These are the activations of a small neural network, seen along a few directions. Each row is one input.
Each table varies a few parts of the input and shows all the possible inputs, shuffled.
A made-up example of a description, with smaller parts first: one of 4 places along a line, together with either a single point or one of 11 places around a ring or (one of 2 separate values, together with one of 8 places around a ring).
Shared parts are said once, and a part with two or three values counts as separate values.
(in the rows, 128 means zero)

Other details of the inputs shift rows strongly along two fixed directions, in all tables alike. That doesn't count.

A family of inputs:
x1: [129 127  97 132 161 109 136 199 164 138 144 187]
x2: [167 139  78 121 100  92 144  85 115 108 145  60]
x3: [ 86 165 208 129 162 169 152  52 137  45 118 157]
x4: [ 91 153 212 125 159 185 142  73 110  36 103 147]
x5: [ 86 151 203 133 155 210 146  52 156 122  94 150]
x6: [ 72 164 201 133 145 202 136  61 179  87 118 147]
x7: [168 128  99 110 105  85 121 102  96 103 124  48]
x8: [ 70 168 196 127 159 188 139  51 159  72 135 148]
x9: [162 131  95 103  96 101  98 102 102 122 124  56]
x10: [102  12  79 156 180  95 114 165 139 119 142 193]
x11: [125  98 115 116 183 113 138 203 136 176 116 164]
x12: [132 147  92 141  55 101 127  91 139 164 130  82]
x13: [120 114 106 122 164 126 131 221 132 131 127 182]
x14: [134  89 148 134 166 130 134 220 120 180 136 183]
x15: [155 155  86 128  77  93 113  98 120 113 144  96]
x16: [134 146 109 163  57 105 116  92 133 182 148  80]
x17: [170 121 117 109  65 122  98 126 110 126 113  72]
x18: [120 116  96 116 173 115 136 211 113 115 142 179]
x19: [115 107 127 152 158 127 133 218 116 176 134 191]
x20: [114 123  88 127 183  81 175 178 152 112 170 162]
x21: [ 96 144 218 112 169 209 114  75 148  90  86 129]
x22: [165 123 109  96  76 110 103 115  85 111 133  73]
x23: [161 143  74 117  91 110 122  86 120 126 145  65]
x24: [142 137 112 136  59 115 111 121  96 147 103  94]
x25: [159 141  82 124  82 121 114  93 140 143 126  68]
x26: [161 123 128 142  79 113  94 109 103 182 119  61]
x27: [112 123 109 137 152 104 149 192 150 164 134 194]
x28: [148  92 118 102 185  96 156 212 112 100 141 166]
x29: [155 136 107 154  77 121 115  89 121 188 134  77]
x30: [129  89 127 106 160 120 140 215 121 165 124 184]
x31: [ 87 163 230 164 133 198 123  62 147 124 113 173]
Each input here is: either a single point or (one of 5 places along a line, together with one of 6 places around a ring).
- Change only the place on the line of 5 in x25. List by row number the other rows that result. => x2, x5, x23, x29

A family of inputs:
x32: [ 94 123 151 153 160 148 132 148 156 156 147 184]
x33: [115 107 142 122 169 161 119 155 149 154 110 157]
x34: [140 128 103 112 163 113 141 186 120 112 151 148]
x35: [117 112 121 103 188 143 132 150 146 107 125 148]
x36: [170 150 101 127  67  99 110 143 101 168 120  84]
x37: [111 144 129 133 110 130 141  61 134  90 125 115]
x38: [158 160  95 135  62  95 121 132 127 185 133  84]
x39: [133 152  98 113 161 100 162 172 147 122 151 153]
x40: [154 135  66 136  84  77 119 107 125 118 164  84]
x41: [159 135  97 134  65  96 113 140 101 167 115  82]
x42: [112 142 204 114 117 175 124  77 111  89  89 111]
x43: [163  92  90 132  72  85 101 126  99 128 126  84]
x44: [114 132 120 140 141 118 149 178 150 179 132 162]
x45: [125 135 119 140 143 128 140 180 147 176 151 163]
x46: [112  93 147 118 162 135 136 155 117 115 113 171]
x47: [104 139 202 147 113 186 100  63 119 111 110 130]
x48: [121 126 203 132 170 174 142  31 124 125 115  84]
x49: [121 103  95 120 161  99 146 171 120 113 134 158]
x50: [118 165 139 124 111 132 146  75 137  93 123 103]
x51: [143 141  87 116 109 119 124  83 149 115 134  80]
x52: [ 90 119 144 148 154 143 146 142 152 161 126 186]
x53: [133  90 123 122 160 116 122 183 117 126 143 162]
x54: [140 139 108 104 163 103 145 186 122 118 138 145]
x55: [ 98 143 165 145 124 157 133  37 147  67 125 127]
x56: [155 105  89 153  64  92  97 123 106 158 125  93]
x57: [103 108 148 140 156 146 135 154 127 145 112 180]
x58: [129 169 138 125 114 144 136  77 135  89 142 106]
x59: [ 92 112 146 160 157 144 138 143 161 153 135 189]
x60: [124  94  98 130 164  98 135 170 128 106 143 160]
x61: [170 139  96 135  67 108 104 141  98 164 133  84]
x62: [123 157 207 106 120 179 122  80 111  90  95 114]
x63: [139  86 107 101 166 125 121 183 136 141 121 140]
x64: [103 120 137 132 168 161 132 144 174 170 124 165]
x65: [143 146 114 115  96 108 128 109 106 102 120  81]
x66: [159 121  77 126  86  81 104 121 100 111 151  79]
x67: [124 146 202 114 119 187 115  80 109  86 108 114]
- Describe the family of inputs behind these rows. => either a single point or (one of 5 places along a line, together with either a single point or one of 6 places around a ring)
- Change only the place on the ring of 6 in x66. List by row number the other rows that result. => x34, x49, x54, x60, x65
- A walk changes only the place on the ring of 6. It starts at x38 and steps to x44. List the rest of the walk in order. => x52, x59, x32, x45
- Change only the place on the line of 5 in x33. List by row number the other rows that result. => x35, x51, x63, x64
